These are the activations of a small neural network, seen along a few directions. Each row is one input.
In each table, some parts of the input vary, and every possible input appears once, in random order.
A made-up example of a description, with smaller parts first: one of 5 places around a ring, together with either a single point or one of 9 places around a ring or (one of 3 separate values, together with one of 6 places along a line).
Shared parts are said once, and a part with two or three values counts as separate values.
In the rows, zero is written as 128.

Other details of the inputs shift rows strongly along two fixed directions, in all tables alike. That doesn't count.

Rows:
row 1: [150 117 162 125 149  99 134 129 123 134 122  97 117 140 140]
row 2: [145 131 139 127 156 107 138 117 119 127 125 107 115 160 153]
row 3: [220 116 122 177 113 129  80  78 150 140 158 185 159  76 157]
row 4: [135 126 141 125 160  92 131 126 123 131 131 113 113 150 155]
row 5: [148 110 153 121 151  96 139 117 132 127 116  96 116 134 131]
row 6: [223 112 116 172 102 125  93  77 161 137 169 176 154  73 155]
row 7: [ 57 142  97 106 123 146 157 193 136 122  97 101  94 153 103]
row 8: [143 154 116 138 151 118 129 116 121 161 116 103  93 131 134]
row 9: [133 125 145 130 152  87 128 126 129 141 130 108 121 152 143]
row 10: [144 122 120 147 154 109 118 125 122 151 114 107  98 146 148]
row 11: [ 48 133 121 104 130 146 164 164 116 100 107  94 109 161  83]
row 12: [157 133 118 128 146 106 124 135 138 153 120 115  91 151 136]
row 13: [ 50 140 124  83 137 145 144 184 106 108  93  98 120 152 118]
row 14: [ 65 110 101 102  58 236 119 139 141 102 149 210 190  83  87]
row 15: [149 129 114 134 152 115 119 126 123 158 124 107  93 153 135]
row 16: [151 158 121 133 147 111 135 126 136 157 113 111  92 130 134]
row 17: [ 57 123 120 100 135 143 147 182 114 115 109 100 128 190 104]
row 18: [136 147 154 140 141 107 145 109 118 129 126  96 105 139 129]
row 19: [ 85  92 104 115  65 196 117 168 121  95 168 213 195 107  90]
row 20: [196 139 135 153 112 114 101  63 129 131 162 182 161  72 164]
row 21: [138 134 154 122 145  98 140 109 128 125 110  91 110 117 125]
row 22: [ 48 140 129  88 129 140 140 184 112 117  92  91 128 156 105]
row 23: [229 113 110 161  92 121  98  78 159 142 160 186 147  81 157]
row 24: [ 78  89 104 100  66 228 112 145 144 104 155 212 189 104  93]
row 25: [145 116 143 135 150 102 149 107 130 123 126 100 110 152 123]
row 26: [145 148 126 151 147 106 136 121 149 140 121  95  98 115 140]
row 27: [ 72 107  94 113  58 199 120 149 126  85 158 210 191  83  74]
row 28: [135 112 146 133 154  88 142 117 133 128 133 106 108 141 127]
row 29: [ 41 135 133 106 130 134 150 184 112 109 118 103 108 157  94]
row 30: [209 113 139 135 115 125  98  81 129 130 151 174 173  86 169]
row 31: [142 153 132 156 158 109 121 121 138 143 111 104 101 119 143]
row 32: [138 148 121 151 153 113 126 115 120 153 106 103  98 125 146]
row 33: [ 58 116 128  86 136 138 137 193 116 118  99  95 134 174 110]
row 34: [ 89  95  99 115  59 214 124 163 116  90 161 209 198 117  84]
row 35: [210 130 156 152  98 123 103  68 129 132 153 167 165  62 148]
row 36: [136 154 139 130 150 108 141 106 115 127 118 103 110 142 150]
row 37: [126 149 147 134 146  87 127 114 126 140 124 103 116 135 139]
row 38: [133 153 143 134 142 103 136 107 121 137 117  96 118 145 136]
Each input here is: one of 2 separate values, together with either a single point or one of 6 places around a ring or (one of 3 separate values, together with one of 4 places along a line).
- Changing only the choice among 2 separate values turns row 19 into row 29. The same change can be made to row 2. Which row results? => row 36
- A walk changes only the place on the ring of 6. It starts at row 32 and steps to row 8. List the rest of the walk in order. => row 16, row 7, row 26, row 31

Rows:
row 39: [ 18 129 118 104 134 143 159 204 136 105 100  88  92 152  80]
row 40: [ 94 127  87 110  49 223 123 139 115  99 144 208 196  86  81]
row 41: [125 118 153 114 157  82 132 146 108 125 120  98 125 172 147]
row 42: [200 163  73 175 165 102  99 125 151 196 110 106  59 130 173]
row 43: [ 25 115 132  73 147 149 142 205 111 111  93  95 123 187 115]
row 44: [ 37 115 117  88 128 151 164 206 134 107  91  83  94 169  75]
row 45: [195  82 117 156  75 149 104  92 144 109 188 219 190  86 122]
row 46: [185 112 159 146 166  81 130  81 154 152 135  97  91 134 156]
row 47: [171 145 156 146 164  97 133  67 124 154 133 100 103 139 159]
row 48: [150 155 170 136 170  64 127 106 126 142 107  76 102 119 164]
row 49: [227 120 137 141  81 140  89  65 132 130 155 196 200  49 158]
row 50: [168 142 155 152 165  72 142  87 110 140 135  94 101 163 148]
row 51: [ 69 142  90 123  60 210 121 141 119  95 150 204 188  77  86]
- What is each input in this table made of? => either a single point or (one of 3 separate values, together with one of 4 places along a line)
- Which other rows does row 41 become when the choice among 3 separate values takes its other values? List them by row number. => row 45, row 50

Rows:
row 52: [139 111 116 128 110 135 116 151 134 113 141 158 158 119 125]
row 53: [120 109 115 134 109 141 120 130 145 118 146 158 148 115 125]
row 54: [ 69 124 124 101 142 134 151 185 108 118  97  81 110 189 110]
row 55: [203 128 147 160 146 100 121  54 136 150 143 135 127 119 155]
row 56: [127 141  87 143 101 155 120 132 147 139 132 159 127 105 116]
row 57: [133 111 117 124 101 146 128 122 139 117 145 154 148 126 108]
row 58: [119 139 128 112 108 154 131 113 118 109 137 156 159 111 136]
row 59: [ 65 155  95 110 150 156 139 183 125 143  93  93  81 166 118]
row 60: [118 134 125 131 105 146 140 112 116 100 145 154 151 106 116]
row 61: [131 141  91 133 103 160 116 140 142 145 129 161 128 106 129]
row 62: [123 115 138 128 102 151 135 120 137 113 140 143 148  93 100]
row 63: [131 117 123 118 117 165 122 120 121 129 137 163 154 132 131]
row 64: [206 126 147 156 133 100 125  56 137 147 143 130 126 121 151]
row 65: [ 48 117 124  95 159 132 136 188 116 124  96  83  99 174 116]
row 66: [ 66 146  96 126 139 135 152 183 130 133 105  94  74 156  99]
row 67: [112 136 129 132 106 138 123 115 114 120 150 159 164 122 116]
row 68: [140 107 117 114 104 142 118 135 126 120 138 155 152 121 117]
row 69: [136 144  86 143 109 163 105 144 129 137 122 153 138 108 129]
row 70: [124 138 124 123 106 144 126 126 113 103 131 150 167 107 133]
row 71: [198 130 166 150 134  94 126  57 153 144 136 116 128  85 144]
row 72: [ 57 132 142  91 144 123 144 177 115 114  92  85 106 150 109]
row 73: [136 139  88 142 101 151 111 150 136 138 124 155 137 103 127]
row 74: [172 144 181 142 218  21 144 100 143 169 103  27  40 174 191]
row 75: [136 115 122 116 104 163 126 120 122 127 138 157 151 134 127]
row 76: [134 136  86 133 104 152 110 145 135 143 125 159 130 100 125]
row 77: [130 110 114 128 110 139 126 132 145 115 147 162 148 121 114]
row 78: [ 53 136 142 103 139 127 153 163 128 111 101  87 104 153 100]
row 79: [122 134 122 112 109 144 125 119 110 108 131 154 161 104 131]
row 80: [196 152 115 176 138 115 114  79 139 157 139 134 101  99 147]
row 81: [ 56 137 148  90 143 133 149 171 123 116  97  87 104 157 114]
row 82: [121 137 129 131 106 134 113 134 105 117 143 156 173 120 127]
row 83: [162 164 189 158 205  18 155  83 110 157 119  36  57 171 160]
row 84: [169 144 177 155 214  39 159  86 121 160 108  34  43 180 159]
row 85: [120 108 122 141 115 152 119 124 131 117 150 157 143 114 116]
row 86: [196 124 150 163 147  96 109  59 149 149 146 131 124 107 160]
row 87: [ 66 120 122  91 145 135 151 179 105 123  96  84 103 186 108]
row 88: [124 127 137 124 103 142 116 135 127 110 127 149 161  98 123]
row 89: [203 131 167 148 135  92 118  77 142 142 128 112 137  86 154]
row 90: [ 52 115 120  97 153 118 141 199 122 120 100  87  98 170 120]
row 91: [ 63 128 147  87 142 140 154 169 131 122  96  78 107 151 107]
row 92: [137 107 114 118 113 135 115 145 132 119 140 163 152 115 123]
row 93: [196 136 168 161 134  87 125  62 138 133 144 128 121  87 145]
row 94: [135 116 118 129 115 154 117 133 117 121 132 156 163 127 128]
row 95: [ 46 122 130  94 158 143 141 182 124 126 102  85  97 182 121]
row 96: [132 107 117 135 110 137 130 137 137 110 155 162 142 118 109]
row 97: [132 112 116 119 118 155 116 126 114 127 132 161 156 124 126]
row 98: [138 112 122 113 102 152 123 130 133 122 144 156 149 129 122]
row 99: [133 111 121 134 102 154 134 118 120 116 147 156 144 128 108]
row 100: [116 138 134 121 108 143 118 122 109 124 148 162 166 125 129]
row 101: [206 127 166 140 138  90 117  68 142 148 128 116 131  81 154]
row 102: [ 67 150  90 111 150 147 133 188 118 141  88  91  84 160 113]
row 103: [129 110 116 134 109 137 110 150 134 116 139 155 158 113 136]
row 104: [115 137 123 124 105 147 136 107 123 105 139 153 157 109 122]
row 105: [198 145 160 151 142  74 108  68 111 149 146 134 142 107 165]
row 106: [165 144 177 149 217  32 134 108 131 161  95  22  54 173 180]
row 107: [142 111 118 124 101 143 118 141 128 115 139 150 159 125 119]
row 108: [196 156 113 171 139 114 110  74 147 162 132 133 106 101 152]
row 109: [135 108 120 131 100 144 132 127 131 112 152 155 142 123 104]
row 110: [122 106 118 141 109 140 125 135 136 113 153 159 142 112 119]
row 111: [ 65 121 125  92 152 126 151 193 130 119 109  94  99 181 114]
- What is each input in this table made of? => one of 5 places along a line, together with either one of 2 separate values or one of 4 places along a line or one of 6 places around a ring
- Changing only the place on the line of 5 turns row 57 into row 68. The same change can be made to row 56. Which row results? => row 76
- A walk changes only the place on the line of 4. It starts at row 91 and steps to row 81. List the rest of the walk in order. => row 58, row 100
- Which other rows does row 108 become when the choice among 2 separate values takes its other values? List them by row number. => row 56
